A small network was trained on invented records. Each row is its activation on one of them, seen along a few directions.
Here are examples, each followed by its value of one field, B.
The word none means that the record has no B.
The largest differences between rows may come from other fields.
Strong random noise was added to every row along 15 fixed directions; ignore it. To show where, here is one row again and again, with new noise each time:
[-181  -79  107  137   60 -239  148  -76  -65  204  163 -127   76   26
 -226  -25 -194   31   87  172 -115  204  -24  154  -76   22 -120 -109
 -354  -37]
[-186 -196  -57    1  -15   43  169 -205   64  377   13   21  102  115
  -32   99  -46 -122   57  281 -197  -25 -230  -58 -154  -97 -248 -329
 -256 -401]
[ 302  -95  307 -379  -47  167 -397    5   96  133  -21   82  342 -407
  121  357    0  253  156 -178   49  181 -235   85 -201  -17 -130  106
  554 -291]
[ 373   65  105 -268 -319   76 -275 -161   31  278 -212  306  130 -119
   69  148  156  -35  118   82    1 -456 -136 -266   63 -262  -93 -221
   71  162]
[-118    7  202  -66   36  -63  -27  261    8  -10   83  -89 -325   77
   19  -27  -71  -12  208 -190 -157  366    1   21  277  100 -121  363
 -145  295]
[ 361  -15 -281   20  264   91  192   48  250   12  662  -58   45  -80
  131  266  -89  207   -9   40 -188 -204  100 -272 -432  375 -679   65
 -108  278]
[ 114  317 -101 -214  155   39  381   49 -372  218  390  293  -22 -302
 -111  104 -177    6 -147   29   89  271  -58   83   22 -154  153 -107
 -136 -346]
[ 239  114  -85 -182 -151 -354  150 -151   53  -64 -171  -33   71  325
 -202  238  -30  165 -124  263   13 -308 -125   -4   24  -76  173  130
 -363  284]
[  50   -2   97 -161  117  118 -104 -160 -217  432  213 -205   37 -548
  161  409  322  253 -145   46  140  155    9 -199 -259 -305 -284 -330
   96 -188]
[-135  212  318  283  261   41 -148 -274   37  139  143  -87    4 -313
   47 -686 -157 -440 -256  323  -15 -203   12  194  -27 -237  -15 -434
  356 -352]
[-136   47 -197  -48  116  181  345 -195   31  -40  115   98 -181   -2
  149   30  146  -83 -311  107  -82  265 -258 -158 -248  295 -126   -6
 -150 -219]
[ 454  321  140 -178    1 -271   43   37  -60 -130  202  352  335   99
 -338  184 -544   17  -98  180  -73  -51 -176  400   -7  367  162  257
  -32  -82]
[ -40   18  243   14  -38 -131  333 -311   30  -89 -105   83 -137  -26
  -95 -160 -261  -67  -76  228  230   48 -268  187 -158 -186  -85 -162
 -436 -240]
[ 188 -243  -76  187 -183 -253  -80  196   -3 -320 -145   15  214   70
  -47  531  286   51    9 -283  623 -348  132 -109 -363 -327 -104   94
  181  128]
[ 191   94  -53 -256  206 -134  477 -200   64 -266  402  -66   28 -106
 -128  111 -445  520   24   80  107  238  -45  280 -302  172    5  179
 -365 -156]
[  10  255  156  125   40   20   56 -212 -206 -163  209  103 -305 -455
  119 -242   82  132 -128   24   96  192  -20  -20 -287   34 -343 -157
 -236  222]
[ 421 -106   -5 -581 -332  122   33   63  238  217   20  651  443  113
 -204  154 -460  184  603 -166 -414  206 -374   36  137  495  110  324
  -72   13]

[-113  166   31    5  118  213 -349  136 -212  112   55   -8  -94  -40
  138  113  219 -179 -217  -45 -349  249  -27  -17  202  381  -22   79
  361 -130] | b17
[-111 -241 -110  203   73 -111  -58   76   84  -12  -18 -381   19  195
   -1  141  225   47   82  -92  -46 -144  247 -178   20   15  -84   24
  -32  280] | b20
[ -72 -225  126  539  -91 -105  -99  216   30  -96   12  195   98  101
 -157 -321  -75 -438  242 -254   66 -111  188  -30   57  207 -174  -16
  -15  344] | b2
[ 144  136  -55  -44 -233 -379   -8 -235 -185 -196  -86  193  494 -192
 -375   11  -10  527  -39   93   -8  305 -197  267 -448  330  318  107
 -190  314] | b4
[ 167  -27  196  467  -79 -461   98  101  -45 -381  132   68  -41 -122
 -231 -206 -139  -52  236 -260  646 -389  414   63 -143 -308  -43  -16
 -256  574] | b3
[ 129  -89  307   -3 -179 -119 -582  -49  133  -70 -188 -150  146  248
   51  434  -93   37   49  208   57 -443   91  195  -79   11 -306  -68
  161 -142] | b23
[ 181  376   69 -228 -203   44   19 -284 -331  -66   22  450  -97 -392
  -42 -222 -138  338   87   93  -71  114 -102  150  -57  -40   44 -214
 -337   67] | b16
[-202  215 -213 -273 -190  229  283  -86 -281   35    5  507 -220 -156
   38 -148  161   80  -29 -128 -189  674 -249 -103   52  308  265   74
 -264  -70] | b21
[ -50 -330  -12 -258  223  475  -23 -438  363  324  159 -372  191 -544
  298 -240  200  332  125 -144 -129  329   52 -315 -170  239   57 -210
  370 -168] | b8
[ -12  502  159   33  -68   30 -420  234 -304 -242 -147  326 -386  301
   58  -47   13 -513 -268   41 -177 -156   38  165  550  230  198  206
  253   -5] | b17
[  84  127 -103  251  285 -272  102   92  -80 -246  284 -102  283 -345
 -124  -48   14  207 -250  -26  237   32  -45  262 -578 -235  -51    3
  276  -75] | b14
[  11 -121  -87  -91 -160 -141 -298   91  -56   -1 -325 -173  139  287
   -5  567  272  200  -12   66  -41 -190  -43  -12  -13 -145  -47  110
   69   -8] | b19
[-109 -301  195  178  288 -249 -102 -238  216  285  114 -738  258 -258
  -45   32  267  126  -96   27  360 -164  361 -122 -162 -302  150 -211
  259  123] | b10
[  95  345  246   84  232 -170 -175   -4  -84 -348  265  -62 -115  -41
  -38  -57 -205  -74 -206   53  144 -143  243  323   80  192  149  181
  194  -15] | b19
[-168 -150 -213 -209 -310  304 -200  103  -55  193  -65  409  -58  130
  133   19  143    6  696 -277 -290 -133  127 -234  294 -115   39 -104
   18  -50] | b18
[ -94  235 -181  -87  166  133 -155 -264 -126  264   99 -237 -159 -116
  230  108  403  106 -325  336 -335 -127  -12 -239  -61  -20 -105 -249
   33  -37] | b8
[ -68  -95  363 -128  -28   14 -341    2   28   33 -101 -100   13   91
   -8  372    5  -33  -58 -116  -94  362   -7   29  190  625   55  310
  129   32] | none
[  76  -81  -63  218  104 -288  178   58  212   72 -119 -271  140  267
 -173   37  -55 -106 -275  320 -147 -143 -242    7 -170  -51 -230   82
 -192  192] | b5
[ -69 -286  386  158    2 -224 -324 -126  266  117 -202 -402  323  -57
 -145   30  265 -142 -159 -156  339  143  179 -115  103  288  444  142
  406  361] | b14
[  71  -27 -235   45 -205 -447  151   10   37 -606 -270 -108  130  322
 -206  200  109  360 -112  -72  497 -212   98  161 -257 -184  447  311
  -77  272] | b24
[-290  -95  193  302  164 -341  -61 -104 -201 -110   18 -427  153   63
 -256   19 -252  145   31  206   80  -19  216  511  -77 -235   89 -213
 -110 -409] | b5
[ -97  -38 -108   88  -17   55 -141  181 -235  139  204   46  -50    1
    0  394  213  109   93 -127 -412  316   20 -152  -11  564 -369  103
 -197  281] | b15
[-145 -288 -225  186  547  -71  173  246  433  -53  636 -643   71  151
   33 -128 -258   73  228  -99    3 -203  489   71 -131 -104  -95  155
  299  -94] | b25
[ -86  163 -214  -61 -135   26  160  386 -408  -13 -118  496 -132   43
  -65  112  251 -275  -19 -333  192  208  -82  -88  258 -261  382  182
   56  -58] | b2
[-121   80  150  -84  168   -1 -166  -90   19  115   86 -265  -36 -171
   45 -206   23   25   58  -42   41    2  214   60  252 -213  361  -28
  316  -55] | b6
[ 210  396 -242  -76  -76   37  235  -78  175 -411 -252  416 -157  263
    7 -478  -85 -217 -315  211 -281 -212 -441   18   61  260  176  261
  -49  227] | b15
[ 183  115   33  -51  196  338  111  -25   47 -147  285  150 -228 -307
  232 -136  -87  -32  -49 -150   71  104   50 -117  -68  242 -215   29
  124  -43] | b25
[ 229 -155  -61  178  107   85  215  200  -20 -235   81  120  180 -487
   87  258  213  107 -197 -363  505  318 -192 -116 -675  -83 -387   77
  249  -48] | b20
[  73   64  -66  -54  248  259  -76  -89  283 -138  102 -167 -141  186
  265 -111  -34 -235 -144   80 -143 -423  150  -91  198  162   34   30
  353 -182] | b18
[-182   78  -79 -273  -97  279 -129 -493   19  329 -350  152  243 -391
  112 -547  233  139  -38  260 -457  211 -502   15 -175 -167  225 -382
  279 -402] | b1
[  27  -54  -71   97  -88 -142  140   90 -154   68   -9  -27   62 -197
 -134 -183   -4  251  195  -94   12  140   29  -34  -23 -294  -48  -79
 -270  330] | b13
[  66  -24   55   38   94  -50   21  185   37 -226   27 -188 -237  151
   85   35 -175   49  188  -81  129 -334  191  131  137 -451 -181   67
  -50  -35] | b7
[ 311 -105  354  192 -235 -315 -368  -85   97  -35   89  250  500   47
 -348  178 -207 -200  221 -178  299 -307  349   54   81  554  278   56
  157  407] | b6
[ -65   16  100  168 -174  -15   -5 -273 -155  -60 -123  164   77 -327
  -50 -184  333  -78 -209 -134  368  244   62 -189 -139  195  278 -141
   55  232] | b11
[-328 -364   53  324 -123  101   35 -319  285 -126 -164  -66   97  126
  -20 -447   75 -319   17 -144  230   -2  255 -199   -4  452  294 -153
   50   98] | none
[ -42  133  283  464  -49 -216 -286   47 -111   66 -282   23  163 -358
 -128 -685  131 -238 -176   93 -171   75 -270  151 -149 -257 -141 -171
  196  353] | b16
[ 217  158  120  -22 -370    8 -227  -49  -14 -272 -531  430 -149  218
   99  102  256 -363 -275   38  140 -345 -256 -161  111  132   29   98
   76  209] | b22
[ 110   89  442 -111 -192  209 -233 -188   34  255 -239  174 -356 -225
  265   88  231 -188 -111  101  -39   84 -335 -293   35   79 -500 -124
 -213  211] | b23
[  95  293  309   -4 -112  144 -263 -113 -353  200  153  378 -136 -210
    4  -33 -207 -237    9  130  -23  -56  175   47  325  158  -60 -330
 -103  -96] | b13
[ 226  277  -93 -131  104 -124   -5  161 -284  100   49 -100   25  -62
  -40  402  159  183 -404  143 -247  203 -230   -3  -42   96 -140  189
  -43  157] | b11
[  72   65 -234 -299   32   -4   39 -263  189  130  -64 -230  203  -10
    4 -246   76  286  -23  150 -222 -142    6  -65   84  -46  445   -4
  108  138] | b9
[-247  -90  100  285  330 -102 -191   11  117 -214  112 -393   66  -46
   94 -107  -15  120  -23  103  -98  -22  -19  319 -387 -120 -299    3
  325 -315] | b10
[-118 -323 -299   82  -66  185   -8   69   19  220  109  207  368 -121
  -20  188  394  -64  137 -340  -30  272   64 -380 -192  415  135   -3
  261   63] | b4
[ 236   43 -194  471   79  105 -165  157  152 -242  409  224   93    7
  100 -167  -41 -185    2  -57 -197 -371  242 -165 -332  513 -614   -6
  180  429] | b7
[ -64 -140  -14  384   80 -279   11  372  119  280   83   21  334  337
 -272  209  -18 -438 -214  143 -392  225 -316  -23 -142  526 -345  252
  -29  200] | b12
[-256 -326 -225  -65  -78  109  -18  148  185  422   -5 -179   87  421
  -36  171  110 -143  136  -42 -276  157  186 -282  353  319  203   86
   20   95] | b24
[-131 -102  -18   85 -105 -280 -231  163 -157 -289 -219 -161  241  275
 -239  142  -81  275  239  -99  -72   49  135  368   99    3  286  218
   79  -43] | b1
[-318  154   59 -357  264  341   89  272  -46  500   16 -240 -540  -45
  309  -40  212 -271 -244    7 -304  570 -222 -192  549 -279   86  193
  170 -289] | b21
[ 341 -176  275 -209  170  -82  -63  137  -21  238  198 -281  376 -673
  -74  325   12  436  152 -400  386  347   95   20 -139 -225   61  138
  316  110] | b9
[  95  379 -323  129 -139 -360  286  172 -462 -544  -43  481  183  284
 -422 -164 -441  172   30  129  -72 -128  -72  579  -31  -87  357   88
 -287 -197] | b22
[-171  152  319 -163  -41  128 -228  -48 -159  208   38  117 -118  -36
   44   65 -129 -172  -16  124 -100  264  -29  162  260  183   73  -70
   52 -342] | b12
[ 373  110   81 -156  218   90  242 -268   81 -171  411  -31  -60 -295
   95  317 -227  399 -215   86   76  225  -47  -12 -384  621 -378  116
 -282   75] | b3

Here are new rows. What is B for each?
[-315   -9 -132  185 -240  -90 -352  285 -290 -548 -239  367   21  157
  -33  -82  -21  262  493 -190 -384  169 -193  470 -270  -37 -237  157
   52 -192] | b4
[-249   84  171   68   67  -84 -510  461  150 -343 -290 -119 -272  437
  155 -211  -58 -227  189  -78 -503  -43 -182  350  322  -52 -132  529
  419   13] | b9
[ 126  205 -101 -149 -215 -232  255 -144 -299 -163 -235  293   21   85
 -247   99 -173  276   17  217   34  -49 -238  232  -59 -245  162  -75
 -535  -64] | b4
[-238  600 -441  -31  189 -119   -9  181 -364 -400 -106  -28 -183 -126
   52 -420  539  144 -575 -118 -322  517 -164   98   51  109  681  475
  464  325] | b6
[ 138  283   17 -256  -73 -128   51  170 -295  269 -167  130  -35   46
 -185  160   81  -32 -190   44 -315  331 -281  -24  396  136  271  261
 -205  275] | b1
[ -85   49   59  -78  -98 -134  123  -98   90 -332 -142  -92 -291  231
    2  -52    9   49  -43  -46  357  -54  145   16  168  -53  347  173
 -201  216] | b14
[  63  156  223  155    9  -18  -81   58    9 -185  -27  141 -181  -61
   65 -205  -73 -264 -213   45  101   10 -137  106  -90   64 -256   75
   24  123] | b2
[-150 -209  330  336   75  -76 -350  214  -71  515   44 -330  208 -133
  -63  -44 -193 -139  162  250 -269   12  -76  212  -97 -445 -682 -379
   83 -234] | b11
[ -55  -41  -70  594   77 -213  -41  156 -152 -475  298 -206  -67 -127
 -112 -247   44  174  107 -309  279  -13  576   28 -177  170 -151   35
  -71  583] | b17
[  10  172 -100 -262  143  -17  119  -19   30 -108  124 -191 -303  131
   86   24 -113  297  120  113 -177 -113   36   76  151 -207   -2  154
 -217    5] | b1
[-241  428 -348 -367  217  127  119 -304 -163 -322   -7 -289 -558   79
  352  112  441  386 -503  240 -190   84  -43  -46    4  -28  298  138
  -61 -153] | b16
[ 210 -106  -78   38  -42  176 -171  489  252 -239  257  160  -44  106
  111  -87  -72  -69  400 -563 -116   79  316 -220  242  599 -100  546
  264  669] | b9
[ 212    6  201  380  -28  -58 -354  282  -16  247  -86   18  338 -242
  -75  -92  195 -427 -324  -73   61  -74  -47 -190  -95   61 -206  -33
  471  395] | none
[  81 -237  -35  151 -282  190 -386   77  155 -211  -87  220   17  506
  139  312  -14 -369  229 -132  164 -727  426 -158  210  259  -71 -114
  238  -88] | b24
[ 324  -49   29  -86   75   65  -33 -113  496  194  -79  -23  218  369
   29  110  -20 -541 -370  262  -10 -572  -88 -285  215  325  184   90
  356   -7] | b22
[ -63 -151 -256  270   -1 -122  132   93   -5  313   14   99  406  115
 -118  193   35 -293 -221  317   34 -263 -277    3 -449 -387 -277 -354
   55 -450] | b13
[  48 -215 -222  213  -73 -256  418  -85  216 -137  -90  114  506  246
 -317   -9 -290   21 -159  228  102   45 -329  242 -567  126  -49    9
 -204 -202] | b7
[ 262  252 -129 -296   85   38   69  159  110  134  145   85 -254  211
   99   99  -62  -30   82  117 -406 -294 -120 -175  248  -72 -193  187
 -177  270] | b20
[-122  138  -90  -13  246    9  213  129 -283  113  538 -135 -218 -221
  -68  -55  -63   91  140 -279  264   99  653 -118  348 -148  374  -36
  -82  112] | none
[-270 -143 -290 -180 -286  121 -116 -276   16  126 -202  106  365  323
 -101 -116 -116   89  211  213 -104 -180  185  152  148  -83  573 -338
  151 -600] | b21
[-262  -37  214  103  114   49   15 -330  157 -263   70 -227 -329   52
   89 -219  -93  -17  -28   64   21  106  172   77   70  432  -10    6
 -186   28] | b15
[ -14   25  249   10  321  258  411  138  123  111  200    8 -269 -504
  147 -624 -265 -243  -81 -158  137  518 -300   72  -48 -276 -238   31
   42 -166] | b2
[   3  -20  102 -110   55   68  424 -344  110   12  160  143  -32  -94
  -91 -246 -432   63   86  125   55  191  -81  161  -76  154   29 -139
 -401 -258] | b7
[-163  -13 -111  456  -17   51 -312 -163 -131  276  410  210  347  -36
 -126 -187  124 -417  -14   45 -127 -227  551 -234   74  648  178 -416
  232  144] | b13
[ 277   49 -290  -50  286 -140  195  154  123 -242  368 -311  157 -447
   -3 -153  245  391  -28 -439  490  -77  426 -182 -189 -337  420  267
  454  479] | b1
[ 211 -258  117 -160  -38   49  138  436  -84  451  151   52  -28  -82
  -39  541 -192   14  374 -206  184   52   29 -143  176 -458 -431  -21
 -221  -87] | b22
